Each row below holds a small network's activations on one input, seen along a few directions.
Each table varies a few parts of the input and shows all the possible inputs, shuffled.
Descriptions start from the smaller parts, as in this example, which fits no table here: ring(8) and (point or line(9) or (values(2) and line(6))).
Shared parts are said once, and a part with two or three values counts as separate values.
In the rows, zero is written as 128.

A family of inputs:
r1: [144,177,166,146,101,158,133,78,118,76,189,143,131,181,142,173,157]
r2: [150,123,131,145,159,111,89,152,86,200,138,179,136,86,136,123,113]
r3: [106,158,86,77,131,150,181,141,144,98,102,88,165,164,134,111,92]
r4: [107,151,161,154,68,115,112,73,138,144,189,149,140,153,107,146,137]
r5: [147,85,122,163,132,70,85,148,115,165,119,137,117,92,142,151,133]
r6: [105,175,101,91,129,159,170,140,145,99,92,61,173,142,136,112,116]
r7: [78,149,102,91,129,138,140,121,148,117,87,78,182,105,109,108,102]
r8: [77,101,82,93,158,175,165,163,189,98,107,117,114,50,70,88,119]
r9: [143,102,169,149,75,87,88,101,135,146,127,123,130,166,123,130,139]
r10: [117,151,83,75,157,188,167,124,131,62,99,91,165,161,153,130,102]
r11: [117,169,97,89,156,197,156,123,132,63,88,63,172,139,155,131,126]
r12: [136,108,132,166,114,69,83,134,78,159,105,111,120,139,146,138,129]
r13: [140,71,156,131,121,118,114,137,196,131,143,166,41,93,105,113,162]
r14: [140,148,141,148,142,110,86,137,51,196,124,152,137,134,138,112,107]
r15: [121,126,149,154,87,116,117,83,171,148,203,172,137,103,106,152,140]
r16: [125,72,121,147,160,102,107,173,139,147,124,155,38,74,127,128,154]
r17: [160,132,140,168,119,83,125,146,70,139,103,99,113,171,169,145,141]
r18: [176,127,134,156,141,117,116,130,54,100,99,104,108,164,185,162,161]
r19: [80,87,63,86,166,168,176,159,191,98,113,146,107,76,67,83,101]
r20: [79,133,86,78,133,129,152,120,147,116,97,106,174,128,107,106,80]
r21: [180,127,173,141,103,129,117,102,112,81,122,121,122,190,163,151,169]
r22: [129,179,171,157,75,127,147,92,133,119,192,136,133,188,127,155,144]
r23: [157,81,157,147,92,88,93,112,171,153,139,149,125,115,120,141,143]
r24: [165,129,179,153,80,98,127,117,128,123,126,113,124,198,146,136,151]
r25: [104,111,151,141,118,146,136,108,192,124,213,181,57,80,94,123,152]
r26: [94,106,69,85,152,131,156,131,173,121,111,128,179,92,86,110,88]
r27: [92,121,86,95,145,139,144,134,173,122,103,100,186,67,88,114,107]
r28: [164,172,152,149,146,123,128,150,43,177,121,139,128,166,160,123,113]
r29: [127,105,135,130,186,143,112,177,108,181,147,191,61,67,124,102,130]
r30: [180,165,146,136,167,157,119,134,28,137,117,142,122,157,174,144,130]
What is each input in this table made of? -> line(5) and (values(2) or line(4))
The inputs of r3 and r10 match in every part but the line(5) part. If r24 is changed in the same way as r3 into r10, which row does it become? -> r21
Which other rows does r19 become when the values(2) part takes its other values? List them by row number. -> r8
Which other rows does r10 become when the values(2) part takes its other values? List them by row number. -> r11

A family of inputs:
r31: [155,139,153,154,121,160,123,120,123,129,174,157,110,135,135,138,147]
r32: [168,101,155,160,102,110,116,118,138,133,136,128,119,133,136,137,155]
r33: [130,88,131,163,134,73,76,157,123,194,138,162,101,94,128,127,127]
r34: [64,156,79,79,138,160,177,125,179,77,121,71,179,108,117,124,113]
r35: [119,106,162,150,87,88,87,117,156,169,151,152,109,135,102,118,134]
r36: [137,149,147,151,135,112,108,113,61,158,129,138,143,129,133,139,128]
r37: [152,126,150,151,141,124,108,132,80,106,114,124,99,145,147,150,159]
r38: [50,122,83,99,127,148,178,136,208,103,131,106,115,75,67,99,107]
r39: [76,134,76,103,139,166,180,146,192,94,121,96,156,77,86,107,117]
r40: [164,159,140,139,128,120,144,141,74,96,105,104,117,205,168,147,141]
r41: [139,145,146,139,90,103,95,99,124,137,130,112,169,159,150,160,127]
r42: [144,168,153,133,108,114,124,88,106,138,149,136,170,152,146,158,127]
r43: [161,131,151,137,96,107,115,91,128,111,126,102,141,160,165,158,145]
r44: [106,82,61,69,180,153,144,161,183,135,93,150,121,49,85,97,94]
r45: [139,91,168,146,89,95,110,109,158,145,145,146,83,134,119,118,154]
r46: [85,147,89,76,163,177,153,149,150,98,81,86,160,79,107,92,112]
r47: [125,127,171,141,102,99,116,107,136,168,174,177,110,125,98,118,130]
r48: [149,180,137,138,118,111,146,123,55,149,118,118,162,189,155,138,114]
r49: [142,151,144,150,144,157,106,118,70,129,142,135,105,140,153,138,141]
r50: [139,108,140,153,156,131,105,152,110,167,170,183,65,91,144,128,135]
r51: [148,73,138,161,136,80,99,148,126,170,131,156,74,92,146,126,147]
r52: [107,140,85,56,165,178,174,145,140,92,67,88,190,154,128,89,76]
r53: [132,127,139,158,116,100,79,124,79,157,109,115,143,136,138,140,129]
r54: [153,138,158,154,114,115,123,115,116,157,163,160,148,125,115,137,133]
r55: [147,116,150,163,97,104,94,125,135,158,141,136,147,134,120,137,136]
r56: [95,110,77,80,172,156,154,173,191,141,99,122,110,33,89,96,110]
r57: [166,144,136,142,108,102,137,128,76,119,98,84,131,195,173,138,128]
r58: [146,170,147,133,117,156,122,92,114,109,162,132,133,164,165,158,140]
r59: [147,85,144,155,153,100,108,165,120,146,140,173,60,97,139,139,155]
r60: [125,127,167,140,106,143,117,112,142,141,184,174,74,133,118,121,143]
r61: [166,115,160,155,120,129,125,132,134,109,144,146,105,141,129,149,165]
r62: [76,127,63,70,145,160,166,112,171,70,117,95,189,120,113,126,96]
r63: [88,105,60,93,146,164,169,133,185,88,116,123,166,90,82,108,101]
r64: [158,146,155,134,116,126,123,104,125,87,134,121,127,169,159,169,157]
r65: [62,94,67,89,134,146,167,123,201,97,127,132,125,90,63,99,92]
r66: [137,109,140,154,150,84,104,147,103,193,161,185,101,84,123,126,122]
r67: [96,169,99,64,159,179,184,157,148,99,70,64,181,143,132,86,95]
r68: [154,111,145,155,122,105,101,116,83,130,105,105,114,136,153,139,149]
r69: [97,118,74,67,170,175,142,136,143,91,76,112,169,92,103,94,94]
r70: [143,157,132,145,99,100,118,136,71,146,100,95,160,193,160,141,111]
r71: [154,183,133,138,129,153,142,128,65,120,131,114,124,202,174,135,127]
r72: [136,103,174,141,106,114,118,124,153,122,153,163,69,140,113,131,163]
What is each input in this table made of? -> line(6) and (values(2) or ring(5))
The inputs of r69 and r44 match in every part but the line(6) part. If r68 is changed in the same way as r69 into r44, which row does it become? -> r51
The inputs of r33 and r70 match in every part but the line(6) part. If r59 is changed in the same way as r33 into r70, which row does it become? -> r40
Which other rows does r63 become when the values(2) part takes its other values? List them by row number. -> r39
Which other rows does r42 become when the line(6) part takes its other values? List them by row number. -> r36, r47, r48, r54, r66
Which other rows agree with r43 in the line(6) part? List them by row number. -> r34, r41, r42, r58, r62, r64

A family of inputs:
r73: [86,114,127,110,122,129,143,128,193,178,182,196,107,84,62,88,90]
r74: [83,115,123,124,135,146,117,113,189,160,185,171,128,29,77,124,125]
r75: [198,132,203,195,112,136,88,116,65,123,178,167,32,191,187,164,189]
r76: [102,50,118,112,111,113,114,129,240,118,129,143,105,64,73,105,146]
r77: [173,163,220,184,45,67,74,56,69,142,164,129,146,230,169,181,163]
r78: [122,145,100,124,188,135,97,157,59,175,96,122,168,68,140,115,100]
r79: [213,114,184,209,121,34,58,155,30,222,135,163,93,153,196,165,155]
r80: [135,170,131,100,170,194,180,149,111,105,147,155,88,165,132,105,122]
r81: [154,110,129,97,151,179,161,148,155,49,98,105,81,136,152,126,160]
r82: [111,203,122,116,99,157,135,83,119,111,139,89,226,150,132,150,113]
r83: [173,78,212,216,69,57,68,100,137,191,208,209,58,113,106,153,181]
r84: [145,78,99,110,162,103,103,172,117,143,33,91,140,101,136,113,116]
r85: [133,100,75,125,188,114,99,157,77,134,75,117,159,80,145,140,103]
r86: [132,134,125,103,83,123,143,87,171,76,87,55,203,179,138,137,124]
r87: [123,161,96,112,100,135,140,73,135,74,123,80,217,161,139,169,117]
r88: [132,175,127,116,179,210,155,133,110,86,147,136,107,111,148,135,151]
r89: [108,192,130,105,91,145,164,104,119,128,139,113,212,204,119,119,84]
r90: [122,141,124,110,144,163,185,165,133,74,115,101,61,159,137,110,145]
r91: [91,69,95,123,134,125,117,111,206,119,170,168,120,42,83,140,134]
r92: [109,111,92,122,147,89,131,187,91,170,51,89,117,123,128,91,98]
r93: [122,139,100,105,169,121,128,167,58,199,90,147,145,124,128,78,73]
r94: [142,130,104,113,176,191,161,130,122,48,131,131,98,120,156,154,156]
r95: [95,162,123,117,76,110,170,107,147,100,105,53,182,201,126,119,109]
r96: [68,85,115,125,99,96,142,145,220,145,145,142,80,84,63,90,121]
What is each input in this table made of? -> values(4) and (point or ring(5))
Which other rows agree with r96 in the values(4) part? List them by row number. -> r73, r74, r76, r83, r91
Which other rows does r88 become when the ring(5) part takes its other values? List them by row number. -> r80, r81, r90, r94
Start at r85 and move only the ring(5) part, one step at a time. The first step leads to r84. Which rows follow, in order? -> r92, r93, r78

A family of inputs:
r97: [161,160,140,135,144,164,132,115,83,77,126,107,124,161,178,162,158]
r98: [122,134,91,88,185,193,179,163,135,68,99,111,96,118,138,113,131]
r99: [137,117,154,152,88,121,113,85,167,92,167,130,122,133,128,166,166]
r100: [127,162,115,118,131,133,150,144,88,114,84,77,148,177,154,121,114]
r101: [92,135,107,97,161,181,160,139,166,119,159,162,105,84,94,104,116]
r102: [133,161,150,147,122,150,119,94,115,130,189,161,134,125,131,154,142]
r103: [133,93,102,133,151,82,86,152,100,186,87,130,154,81,129,120,103]
r104: [127,145,87,98,155,138,135,137,94,111,66,77,197,139,150,127,99]
r105: [134,158,159,136,107,137,135,107,120,146,172,161,127,163,122,125,123]
r106: [99,147,101,109,129,126,122,113,126,161,128,130,205,101,103,120,86]
r107: [137,113,162,139,73,107,129,97,171,110,151,131,116,171,120,137,148]
r108: [103,105,106,113,97,96,116,102,179,126,106,98,194,108,99,131,110]
r109: [168,104,163,160,128,93,98,148,92,168,130,161,79,142,144,127,143]
r110: [125,79,108,124,182,140,126,178,136,141,118,163,54,62,114,103,135]
r111: [99,163,131,128,108,118,139,120,121,164,149,132,156,139,108,113,99]
r112: [163,158,147,123,130,151,146,130,88,95,109,107,118,198,169,134,139]
r113: [167,106,155,172,142,109,84,134,90,153,147,161,85,104,154,156,161]
r114: [102,118,135,132,73,89,133,109,174,128,127,99,145,148,103,123,126]
r115: [99,92,112,103,127,156,157,131,218,84,139,130,94,88,90,112,142]
r116: [132,109,134,152,129,75,101,160,93,188,106,133,107,119,131,113,120]
What is each input in this table made of? -> values(4) and (point or line(4))
The inputs of r114 and r111 match in every part but the values(4) part. If r108 is changed in the same way as r114 into r111, which row does it become? -> r106
Start at r97 and move only the line(4) part, one step at a time. The first step leads to r112. Which rows follow, in order? -> r100, r104
Which other rows does r115 become when the values(4) part takes its other values? List them by row number. -> r98, r101, r110
Which other rows agree with r109 in the values(4) part? List them by row number. -> r103, r110, r113, r116

A family of inputs:
r117: [180,168,195,185,64,95,96,77,70,142,167,131,150,218,167,172,153]
r118: [181,159,179,167,91,99,100,91,62,134,148,131,139,213,182,171,146]
r119: [80,139,73,43,173,231,196,138,215,61,114,113,152,80,87,87,104]
r120: [62,108,50,66,145,179,200,140,243,40,103,74,144,76,85,110,118]
r121: [173,77,143,168,152,102,82,147,99,163,142,182,73,93,144,144,152]
r122: [151,112,195,190,93,79,86,133,111,192,172,171,53,130,128,128,162]
r123: [59,93,50,56,142,149,152,136,210,87,53,63,192,71,78,88,88]
r124: [44,161,42,61,186,206,180,140,160,99,118,108,179,56,84,95,77]
r125: [183,150,163,151,119,104,106,107,52,123,127,132,130,206,189,168,142]
r126: [147,124,214,204,68,71,82,119,119,197,188,170,66,136,114,133,170]
r127: [66,132,39,57,166,150,174,162,179,135,73,87,216,66,86,83,59]
r128: [154,100,175,178,119,88,92,150,103,183,154,172,44,123,134,123,156]
r129: [185,142,147,138,146,112,117,123,41,110,105,131,126,196,186,162,138]
What is each input in this table made of? -> ring(5) or (values(2) and line(4))
What sort of input is r124? -> ring(5)

A family of inputs:
r130: [67,105,73,61,144,195,194,130,247,44,123,107,123,80,75,100,122]
r131: [95,109,99,115,139,94,115,154,142,182,92,114,162,68,97,99,96]
r132: [106,110,100,119,154,106,114,159,119,170,91,119,140,77,113,103,104]
r133: [155,175,138,123,125,152,141,111,81,90,112,93,160,195,172,149,133]
r134: [175,111,171,179,128,115,106,127,100,132,175,178,56,135,152,160,174]
r135: [147,104,169,172,102,99,96,109,133,148,179,173,82,121,124,151,160]
r136: [108,173,125,119,78,114,147,93,133,113,117,73,208,184,128,136,107]
r137: [130,172,136,118,95,134,136,95,115,106,112,82,198,184,141,138,117]
r138: [123,104,177,158,68,82,96,102,182,177,179,164,109,120,93,124,141]
r139: [169,177,140,126,138,159,145,120,67,83,112,98,143,199,187,154,140]
r140: [118,113,102,123,166,117,116,166,100,160,90,123,122,86,128,109,111]
r141: [56,124,71,63,160,205,194,136,229,73,145,132,124,61,66,93,108]
r142: [139,105,95,120,179,126,119,170,86,151,92,141,114,105,141,114,108]
r143: [142,173,137,120,110,144,137,102,96,97,112,88,178,190,157,144,125]
r144: [160,111,180,167,111,111,104,124,120,148,170,174,59,141,136,138,163]
r145: [154,108,97,124,191,134,123,178,72,144,92,144,99,113,155,119,116]
r146: [134,101,168,169,87,89,93,101,154,157,182,170,99,114,111,146,153]
What is each input in this table made of? -> values(2) or (values(3) and line(5))
Which other rows does r132 become when the line(5) part takes its other values? List them by row number. -> r131, r140, r142, r145
List by row number the other inputs of the same sort as r141. -> r130

A family of inputs:
r147: [76,86,80,91,130,119,140,132,203,130,103,114,158,68,74,97,97]
r148: [101,124,77,83,182,169,159,168,142,105,82,104,131,86,118,98,108]
r149: [77,178,69,84,146,141,143,129,103,160,91,95,236,117,105,102,53]
r150: [102,127,78,79,187,177,164,164,141,101,98,121,120,93,120,101,107]
r151: [155,115,183,170,101,113,95,111,127,164,194,192,77,123,127,142,157]
r152: [167,160,184,167,98,135,112,86,93,109,182,146,104,183,165,169,167]
r153: [168,147,181,166,80,94,106,97,93,125,139,116,127,201,165,162,157]
r154: [155,97,175,177,91,69,76,116,125,179,160,167,100,128,127,144,150]
r155: [178,119,158,172,136,94,92,151,58,160,112,134,92,145,167,143,152]
r156: [179,107,149,171,134,75,88,152,54,165,99,129,99,154,173,146,140]
r157: [87,113,100,89,141,168,162,130,203,116,152,154,124,67,77,102,113]
r158: [177,132,164,169,143,123,103,145,63,151,138,153,77,141,163,140,158]
r159: [97,106,61,80,178,141,148,170,135,111,56,87,145,94,126,100,92]
r160: [167,158,188,163,91,123,115,94,96,118,164,135,109,194,161,159,161]
r161: [90,139,84,88,126,157,167,115,170,66,103,80,180,134,114,127,113]
r162: [96,153,100,83,131,182,180,118,177,69,124,99,158,139,109,116,114]
r163: [82,107,97,89,138,157,157,131,203,118,140,145,132,68,75,100,110]
r164: [146,112,177,179,101,93,90,116,122,169,183,177,79,128,127,144,156]
r165: [99,156,98,89,138,191,179,112,173,63,142,112,153,129,113,129,121]
r166: [167,153,185,164,86,109,111,96,94,121,152,126,118,198,162,160,159]
r167: [99,117,71,83,179,157,154,170,140,108,69,92,140,86,120,98,103]
r168: [146,107,174,181,98,78,84,118,122,174,172,169,87,129,127,145,153]
r169: [93,148,95,82,127,171,176,119,176,70,111,88,167,140,109,115,111]
r170: [158,89,169,180,87,52,70,117,125,186,148,157,110,129,129,145,145]
r171: [155,180,160,166,108,74,86,111,26,211,136,135,194,175,162,144,100]
r172: [177,126,162,170,140,109,97,148,60,155,125,144,84,143,165,141,155]
r173: [178,137,166,167,146,136,108,142,66,148,151,162,69,139,163,139,160]
r174: [79,101,92,89,136,145,152,132,203,121,128,135,140,68,73,98,107]
r175: [77,94,87,89,133,133,146,132,203,125,115,125,149,68,73,97,103]
r176: [90,132,76,88,120,144,162,116,169,70,89,68,189,135,118,127,109]
r177: [171,140,174,168,74,78,103,99,92,130,126,104,136,203,169,163,154]
r178: [106,133,82,80,189,188,169,161,143,100,112,131,112,92,120,102,110]
The inputs of r178 and r173 match in every part but one. If r169 is changed in the same way as r178 into r173, which row does it become? -> r166
What is each input in this table made of? -> values(2) and (point or (values(3) and line(5)))
